A small network was shown many inputs. Here are its activations along a few directions, one row for each input.
Each table varies a few parts of the input and shows all the possible inputs, shuffled.
Descriptions start from the smaller parts, as in this example, which fits no table here: one of 5 places around a ring, together with either a single point or one of 9 places along a line or (one of 2 separate values, together with one of 6 places along a line).
Shared parts are said once, and a part with two or three values counts as separate values.

Other details of the inputs vary at random and push rows far along two fixed directions, the same in every table; ignore that.

A family of inputs:
r1: [-3.24  2.09  0.58 -3.90 -1.92 -2.13  3.96 -1.84  1.37 -3.37 -1.41]
r2: [-1.75  0.43 -0.65 -2.11 -1.49 -2.32  0.48  0.04 -2.01 -1.70  2.91]
r3: [ 1.79 -1.16  0.52  1.47  1.15  1.03 -1.12 -0.22  1.68  0.86 -0.94]
r4: [ 1.48  0.80  2.46 -3.56  1.19  1.95  0.78  0.21  1.83  0.69 -4.13]
r5: [ 2.12 -1.83 -1.06  3.21  1.44  1.22 -1.84  0.27 -0.10  3.65 -0.84]
r6: [ 0.64 -0.34 -1.76  4.98  0.87  2.36 -1.98  0.09  0.84  2.82 -1.48]
r7: [ 1.73  0.47  2.50 -3.37  1.23  0.61 -0.55  0.23  1.40  0.13 -4.76]
r8: [-2.64  0.85  2.31 -4.50 -0.75 -2.03  1.83 -0.97 -0.39 -3.93  0.14]
r9: [ 2.20 -2.27 -0.71  3.89  0.72  1.84 -2.61 -0.13  0.64  2.72 -0.44]
r10: [ 3.18 -1.45 -1.15  3.20  0.63  1.65 -2.18  1.11 -0.54  2.55 -1.01]
r11: [ 1.27 -0.83  1.04  1.16  1.31  0.77 -0.48 -0.03  1.77  1.25 -1.46]
r12: [-1.25 -0.72 -2.00  1.59 -0.51 -1.90  0.28 -0.13 -2.23  0.40  4.34]
r13: [ 2.89 -1.69 -0.99  3.30  1.43  1.27 -2.29 -0.02 -0.40  2.71 -0.87]
r14: [ 2.54 -0.98 -0.27  3.61  0.04  2.83 -1.66  0.35  0.75  3.00 -0.08]
r15: [ 1.24 -1.08 -2.98  7.14 -1.89  0.90 -1.88  0.23 -3.08  2.21  5.59]
r16: [ 1.00  0.10  2.63 -2.93  2.06  0.51  0.39 -0.14  1.31  0.57 -4.90]
r17: [-0.21  0.49 -0.54  2.30  0.98  1.72 -0.75 -0.09  1.64  1.36 -2.12]
r18: [-1.16  0.79 -0.62 -1.81 -1.01 -2.55  0.87  0.13 -1.36 -2.10  3.32]
r19: [-1.95  1.30 -3.25  2.69 -0.15 -1.32  0.71 -0.03 -1.73 -0.52  3.56]
r20: [-1.77  0.98 -0.46 -1.91 -1.60 -1.08  1.65 -0.04 -2.39 -1.44  3.12]
r21: [ 1.27  0.19  2.61 -3.31  2.55  0.53  0.84  0.01  2.54  0.45 -4.73]
r22: [ 0.92 -0.01  2.95 -3.15  0.53  1.11 -0.72  0.10  2.51 -0.05 -4.48]
r23: [-2.23  0.93  0.57 -1.78 -2.10 -0.70  1.58 -0.26 -1.44 -2.05  2.78]
r24: [ 1.75  1.08  2.93 -3.50  1.23  1.93  0.68  0.14  1.21  0.35 -4.96]
r25: [-2.86  2.20 -0.34 -4.25 -1.42 -2.55  4.11 -1.64  0.46 -2.87 -1.16]
r26: [ 1.35 -1.44  0.50  1.21  0.83  1.20 -1.38 -0.31  1.45  1.26 -1.07]
r27: [-2.83 -0.23 -0.11 -0.50 -1.33 -2.07  1.04 -0.50 -1.55 -1.53  3.28]
r28: [-1.68 -0.03 -1.20 -1.46 -1.62 -1.79  0.88  0.62 -2.33 -1.82  3.14]
r29: [-1.49 -0.63 -1.02  2.52 -1.19 -1.69 -0.04 -0.40 -2.31 -0.42  4.02]
r30: [ 0.43  0.90 -0.98  1.99  1.52  1.27 -0.68  0.04  0.12  1.51 -2.69]
r31: [ 2.84 -1.69 -0.58  4.12  0.01  2.03 -2.49  0.93  0.13  2.21 -0.75]
r32: [-2.54  0.84  1.87 -4.89 -1.48 -1.53  2.06  0.24  0.28 -3.74  0.44]
r33: [ 0.93 -0.35  2.67 -2.97  0.46  1.64 -0.17  0.66  2.36 -0.33 -4.61]
r34: [-0.61 -0.15 -1.26  1.74 -1.64 -1.68 -0.47  0.11 -1.14 -1.08  4.61]
r35: [-1.63  1.34  1.41 -5.58 -0.45 -1.95  2.58  0.52 -0.02 -3.72  0.03]
r36: [-1.50  0.39 -0.93 -1.54 -1.39 -2.37  0.44  0.06 -1.77 -1.49  3.57]
r37: [ 1.13  0.11 -1.58  4.96  1.35  2.07 -1.47  0.16  1.54  2.26 -1.20]
r38: [ 1.55  0.96  3.39 -2.93  1.00  2.21  0.88  0.10  2.97 -0.20 -4.25]
r39: [-1.39  0.11 -1.01 -1.10 -0.35 -2.41  1.18 -0.43 -1.54 -2.07  3.69]
r40: [ 0.04 -1.59 -2.91  3.24 -0.51 -0.90 -1.24 -0.18 -2.55  1.08  4.26]
r41: [-0.37  1.61  1.12 -2.47  2.18  1.37  0.71 -0.07  2.39  0.36 -5.38]
r42: [ 1.69 -1.15  0.10  0.04  1.51  0.85 -1.01 -0.14  0.90  1.53 -1.58]
r43: [-0.53 -0.68 -2.38  1.26 -1.41 -1.28 -0.07  0.79 -2.29 -0.37  4.33]
r44: [-2.52  1.16  2.12 -4.99 -1.41 -2.04  1.48 -0.31  0.42 -3.41  0.59]
r45: [ 0.39 -0.25  3.31 -2.95  1.63  1.03  0.38 -0.28  3.03  0.38 -4.72]
r46: [ 3.57 -0.54 -0.78  3.11  1.11  2.48 -1.24  0.65  0.47  3.16 -0.51]
r47: [-0.49 -0.47 -1.33  1.69 -1.56 -1.02  0.08  0.67 -1.07 -1.32  4.04]
r48: [-1.75  0.48  0.05 -0.62 -2.07 -2.16  0.13 -0.21 -1.85 -2.32  3.26]
r49: [-2.64  1.11 -2.28  3.35 -1.15 -0.94  0.14 -0.40 -2.04 -0.94  3.12]
r50: [ 1.08 -0.18 -2.47  4.35  1.48  2.02 -1.79  0.29  0.12  3.30 -1.61]
Each input here is: one of 2 separate values, together with either a single point or (one of 4 places along a line, together with either a single point or one of 5 places along a line).
Changing only the choice among 2 separate values turns r22 into r2. The same change can be made to r38. Which row results?
Answer: r46
Changing only the choice among 2 separate values turns r35 into r47. The same change can be made to r19. Which row results?
Answer: r37
Which other rows does r42 become when the place on the line of 5 takes its other values? List them by row number.
Answer: r4, r12, r36, r43
Which other rows does r12 become when the choice among 2 separate values takes its other values? List them by row number.
Answer: r45
Start at r38 and move only the place on the line of 4, one step at a time. The first step leads to r14. Which rows follow, in order?
Answer: r23, r15

A family of inputs:
r51: [ 4.43 -1.17 -2.29  4.78  1.23  3.30 -2.48  2.26 -1.60  3.92  0.42]
r52: [ 4.77 -2.62 -0.73  5.10 -0.96  2.08 -2.16 -0.45  1.77  3.19 -1.74]
r53: [ 2.79 -1.07 -0.42  3.27  2.04  0.36 -1.85  0.00  0.82  2.33  1.57]
r54: [-5.15  3.50 -1.14 -4.60 -1.33 -3.34  4.94 -1.73  0.99 -4.44 -1.39]
r55: [-3.48  0.95 -3.56  5.26  0.17 -0.54 -0.96 -0.73 -1.48  0.42  0.97]
r56: [ 2.76 -0.21  0.35  4.02 -1.58  3.07 -1.21  0.49 -0.72  1.76  0.50]
r57: [-0.78 -0.28  2.41 -4.43  1.79 -0.27 -0.55 -0.22 -0.32  0.41 -4.46]
r58: [-3.76  0.68 -1.82 -5.47 -2.84 -5.47  3.78 -1.24 -3.56 -3.45  4.83]
r59: [ 3.92  1.80  3.63 -3.87  2.26  3.39 -0.75  1.15  2.96  1.13 -7.16]
r60: [-4.10  2.83  0.35 -1.73  1.58 -1.09  3.66 -1.73  1.85 -2.02 -1.37]
r61: [-4.18  0.90  3.47 -5.79 -1.24 -1.96  3.13 -0.64  1.76 -4.62  2.36]
r62: [ 0.85 -0.83  1.59 -2.73 -1.24  0.68  0.23  0.14  3.78 -0.65 -2.91]
r63: [ 2.82 -0.62  5.72 -2.21  2.33  2.89  0.36 -0.99  4.84  0.76 -6.64]
r64: [ 2.56  0.13  2.63 -0.60 -0.01  4.66 -1.31  1.33  3.16  1.60 -4.20]
r65: [-1.01 -1.65 -2.41  2.64  0.08 -1.64 -2.06  1.14 -3.76 -0.33  4.00]
r66: [-2.97  2.81  1.55 -7.54 -1.16 -1.70  3.69  0.04 -2.85 -2.76  0.73]
r67: [ 0.85 -2.23 -3.49  5.31  0.71 -0.85 -1.02 -0.58 -3.12  3.75  6.23]
r68: [ 2.43 -0.74  3.30 -3.49  4.16  1.49  0.50  0.59  3.07  0.73 -5.01]
r69: [ 4.26 -0.39  1.29 -2.22  1.56  0.74 -1.08  0.16  3.64  1.31 -5.79]
r70: [-0.76 -1.39 -4.99  2.07 -2.37 -3.88  0.75  0.57 -4.07 -1.41  7.70]
r71: [-0.98 -2.60 -2.51  6.66 -2.11  0.27 -3.96  0.79 -1.78  1.23  5.45]
r72: [-6.40  5.21 -1.47 -3.00 -2.09 -1.99  4.89 -0.72 -2.14 -4.66  2.33]
r73: [ 3.00 -1.93 -1.44  5.58  1.50  1.10 -5.14  0.86 -0.58  3.33 -0.14]
r74: [-1.88 -1.07 -0.01  2.99 -2.44 -1.30 -1.39 -0.50 -2.66 -1.53  3.74]
What is each input in this table made of?
Answer: one of 4 separate values, together with either a single point or one of 5 places along a line
Changing only the choice among 4 separate values turns r66 into r67. The same change can be made to r56. Which row results?
Answer: r63
Which other rows agree with r69 in the choice among 4 separate values? List them by row number.
Answer: r52, r54, r58, r62, r70
Which other rows does r54 become when the choice among 4 separate values takes its other values? List them by row number.
Answer: r55, r60, r72

A family of inputs:
r75: [-5.32 -0.08 -0.18  1.23 -4.12 -3.65 -1.42 -0.85 -1.56 -5.18  3.51]
r76: [-1.01  1.73 -1.71  3.34  2.70  1.35 -2.48  0.34 -1.65  1.91 -4.09]
r77: [ 6.63 -2.61 -1.63  4.16 -1.23  3.00 -3.22  2.23 -3.36  4.47  2.12]
r78: [ 1.48 -1.12  2.09 -9.00  2.08 -3.41  2.10  0.28  1.23 -2.17 -2.97]
r79: [-1.04 -0.40  1.75 -5.52 -1.21 -2.78  2.78 -1.52  5.52 -4.20 -4.39]
r80: [ 4.05 -1.42 -2.34  4.47 -3.37  1.08 -0.84 -0.58  3.52  2.04  0.15]
r81: [-0.65 -1.23  1.37 -2.32  0.73 -2.22 -3.09  1.05 -3.80 -1.47  0.90]
r82: [ 2.51  2.20 -3.29  4.34 -0.59  3.79  0.41  0.99 -2.10  3.45 -1.45]
r83: [ 1.59  0.60 -4.43  2.21  3.04 -0.06  1.14 -0.31  1.06  2.87 -3.09]
r84: [ 3.85 -0.31  0.00  4.12  1.63  2.68  0.90 -0.66  2.51  3.70  3.12]
r85: [2.77 0.37 2.76 2.77 0.78 4.69 0.82 0.22 1.10 2.14 1.08]
r86: [ 0.14 -0.09 -0.95  2.72 -6.14  0.52  0.47  0.02 -0.39 -1.92  3.00]
r87: [-4.38  2.34  0.31 -5.91  2.88 -2.23  2.76 -1.69  0.62 -1.38 -6.36]
r88: [-2.96 -0.06 -0.45 -0.19  1.17 -3.64  3.99 -1.36  0.15 -2.44  7.44]
r89: [-0.37  1.46  6.33 -2.52  2.77  5.01 -0.22  0.96  3.11 -0.04 -3.81]
r90: [ 2.39  3.64 -0.55 -3.77  1.73  1.91  3.28 -0.33  2.82  1.77 -6.87]
r91: [-5.46  4.11 -2.90 -0.35 -2.20 -0.46  1.40  1.27 -5.01 -2.50  3.30]
r92: [-5.30  0.52  0.79  3.33  0.44 -2.24 -0.34 -0.69 -3.51 -2.66  8.46]
r93: [-5.29  1.89  2.73 -4.76 -5.27 -1.01  0.98  0.45  0.50 -6.50  0.16]
r94: [ 0.63 -4.10 -1.92  5.88 -0.70 -0.39 -3.73 -1.56  2.74  2.43 -1.91]
r95: [-0.42 -2.30  1.71  3.06  4.30  0.64 -0.97 -1.60  2.22  2.94 -0.06]
r96: [ 6.28 -1.69 -0.92 -1.04  0.21  0.50 -0.93  1.01 -0.08  3.29  0.11]
r97: [ 1.76 -2.93  2.90 -5.57  3.55 -1.31 -1.85 -0.09  1.08  1.46 -6.11]
r98: [-1.89 -0.54 -1.46 -0.69 -3.20 -1.76 -1.94  2.45 -6.72 -1.99  7.75]
What is each input in this table made of?
Answer: one of 4 separate values, together with one of 6 places around a ring
Changing only the place on the ring of 6 turns r85 into r84. The same change can be made to r86. Which row results?
Answer: r80
Which other rows does r82 become when the place on the ring of 6 takes its other values? List them by row number.
Answer: r76, r83, r87, r90, r91
Start at r81 and move only the place on the ring of 6, one step at a time. The first step leads to r98. Which rows follow, in order?
Answer: r77, r96, r78, r97
